These are the activations of a small neural network, seen along a few directions. Each row is one input.
Each table varies a few parts of the input and shows all the possible inputs, shuffled.
A made-up example of a description, with smaller parts first: ring(5) and (point or line(9) or (values(3) and line(4))).
Shared parts are said once, and a part with two or three values counts as separate values.
In the rows, zero is written as 128.

Table:
row 1: [ 99 116  83 152 109 125 137 201 129  85 133 139 106 121  72 138 145]
row 2: [110 156  93 145  96  95 109 205 127 105 129 114 103 128  64 118 130]
row 3: [134  82 134 145 130 124  96 163 140  89 137 147  89 148  68 142 143]
row 4: [ 91 180 160  95 121 139 113 124 118 131  96 117 204 141 220 146 108]
row 5: [140 106 149  70 155 138 132  59 141 153 106 121 167 107 189  97 209]
row 6: [156  83 132 199 140 107 127 121 185 153 131 147 111 150  81 156 119]
row 7: [109 204 157  67 113 130 144 114 124 180 169 144 190 111 217 126  88]
row 8: [165 114 128  96 177 175 132  81 126  79  82 108 156 104 219 103 132]
row 9: [154 127 126  98 143 178 144  92  93  90  84  96 150  83 220 127 121]
row 10: [136  81 112 187 123 125 130 153 127 147 127 114 118 151  75 180  93]
row 11: [158  85 133 166 115 113 132 116 164 119 139 165  92 176  78 142 131]
row 12: [103 181  82 142  93  80 147 183 134 146 189 146  80  94  71  92 107]
row 13: [128 135 103 180 118 115 107 147 131 160 122  92 116 166  64 160  85]
row 14: [ 96 137 158 105 121 162 127 114 115 115 119 121 212 123 223 162 128]
row 15: [188 134 151  85 182 147 150  71 149  87 102 117 150  87 207 109 148]
row 16: [133 118  92 156 113 111 124 165 183  86 143 172 108 118  80 123 169]
row 17: [117 135 133 163 109 119 127 152 118 137 130 107  80 181  59 138 103]
row 18: [111 157  88 133 104  85 126 157 110 155 202 149  60 121  77 105  87]
row 19: [130  91 136 161 130 108 117 148 168 105 153 160  68 133  82 130 148]
row 20: [105 142 105 139 117 105  97 177 111 114 138 113  74 152  63 135 115]
row 21: [149 170 133  85 143 155 129  99  99 110  55  94 144  97 211 109 103]
row 22: [126  86 123 163 111 130 141 151 110 116 136 130  91 172  69 160 111]
row 23: [100  95 104 146 122 125 125 176 110  95 145 133  75 141  73 153 128]
row 24: [137 149  87 174 105  95 134 132 132 202 185 127 101 136  80 128  58]
row 25: [165 204 144  60 143 134 164  88  99 152 125 124 133  61 198  88  85]
row 26: [146  88 120 183 146 140 105 126 159 135 120 137 131 164  62 174 118]
row 27: [133 124 184  89 145 129 127  88 173 110 138 133 212 118 206 136 144]
row 28: [125 149 115 155  94  96 155 134 116 176 192 143  63 150  75 110  75]
row 29: [126 175 139  48 119 127 150  86  88 223 133 126 145  87 188  74 148]
row 30: [107 153 161  83 137 130 128  94  74 162  68  95 162 109 181  94 170]
row 31: [131 100 112 153 114 127 107 186 158  79 125 154 116 126  69 126 161]
row 32: [112 113 178 106 146 152 114  99 145  96 117 123 221 127 207 129 135]
row 33: [102 119 140  98 141 163 140  86  71 151  91 107 167 104 198 121 198]
row 34: [138  92 129 162 136 146 119 125 143 106 126 155 107 186  56 152 136]
row 35: [120 101 158  94 168 151 126  68 107 128  95 108 177 108 180  96 200]
Question: What do these inputs look like to the network?
Answer: line(5) and (values(3) or line(4))
Question: Changing only the line(5) part turns row 17 into row 28. The same change can be made to row 4. Which row results?
Answer: row 7
Question: Which other rows agree with row 31 in the line(5) part? List them by row number.
Answer: row 3, row 8, row 26, row 32, row 34, row 35
Question: Which other rows agree with row 11 in the line(5) part? List them by row number.
Answer: row 5, row 6, row 15, row 16, row 19, row 27

Table:
row 36: [125 128 138 132 120 124 125 117 138 147 135 129 157 140 139 140 110]
row 37: [132 116 134 114 143 134 128 115 125 120 117 129 121 120 133 113 165]
row 38: [138 149 119 108 130 123 134 124 133 125 140 139 129 106 150 109 130]
row 39: [143  95 139 137 144 140 127 102 135 127 110 127 135 140 130 136 149]
row 40: [116 127 128 121 135 139 123 145 131  91 104 122 139 110 139 124 155]
row 41: [115 151 130 110 117 118 129 131 126 143 142 132 143 118 142 118 125]
row 42: [118 162 120 102 121 126 139 128  88 148 131 115 116 111 146 110 116]
row 43: [119 104 101 193  99  96 118 189 146 124 172 147  46 169   6 146 100]
row 44: [146 124 133 126 134 133 134 108 140 134 135 138 139 130 147 135 118]
row 45: [129 145 131 123 125 129 132 116 105 153 122 112 131 134 140 131 103]
row 46: [126 106 134 142 140 145 119 133 140  96 100 117 151 129 136 146 138]
Question: What do these inputs look like to the network?
Answer: point or (values(2) and line(5))

Table:
row 47: [105 125 131 111 132 137 124 143 119  97 113 122 131 108 138 116 165]
row 48: [130 140 156 101 129 134 131  82 121 161 125 121 182 134 187 131 112]
row 49: [133  97  97 183 112  98 126 161 133 149 158 142  43 157  14 129 129]
row 50: [145 153 135  98 140 141 141  92 114 153 120 121 158 110 187 124 114]
row 51: [134 125 134 110 145 145 130 122 127  96 106 129 129 114 150 118 159]
row 52: [129  99 159 123 144 146 120  98 144 117 106 126 173 139 161 142 150]
row 53: [125 120  97 180  98  86 118 185 173 129 187 160  78 147  33 136 102]
row 54: [118 103 109 200 103 114 116 184 138 113 139 123  80 173  36 168  80]
row 55: [134 168 131  89 134 133 138 110 105 141 124 122 137 106 175 108 120]
row 56: [147 108 136 121 153 148 129 100 139 108 101 125 154 118 164 129 152]
row 57: [107 171 124  91 117 126 135 131  94 143 128 115 143 101 164 106 126]
Question: What do these inputs look like to the network?
Answer: values(3) or (values(2) and line(4))
Question: Which other rows does row 50 become when the line(4) part takes its other values? List them by row number.
Answer: row 48, row 55, row 57
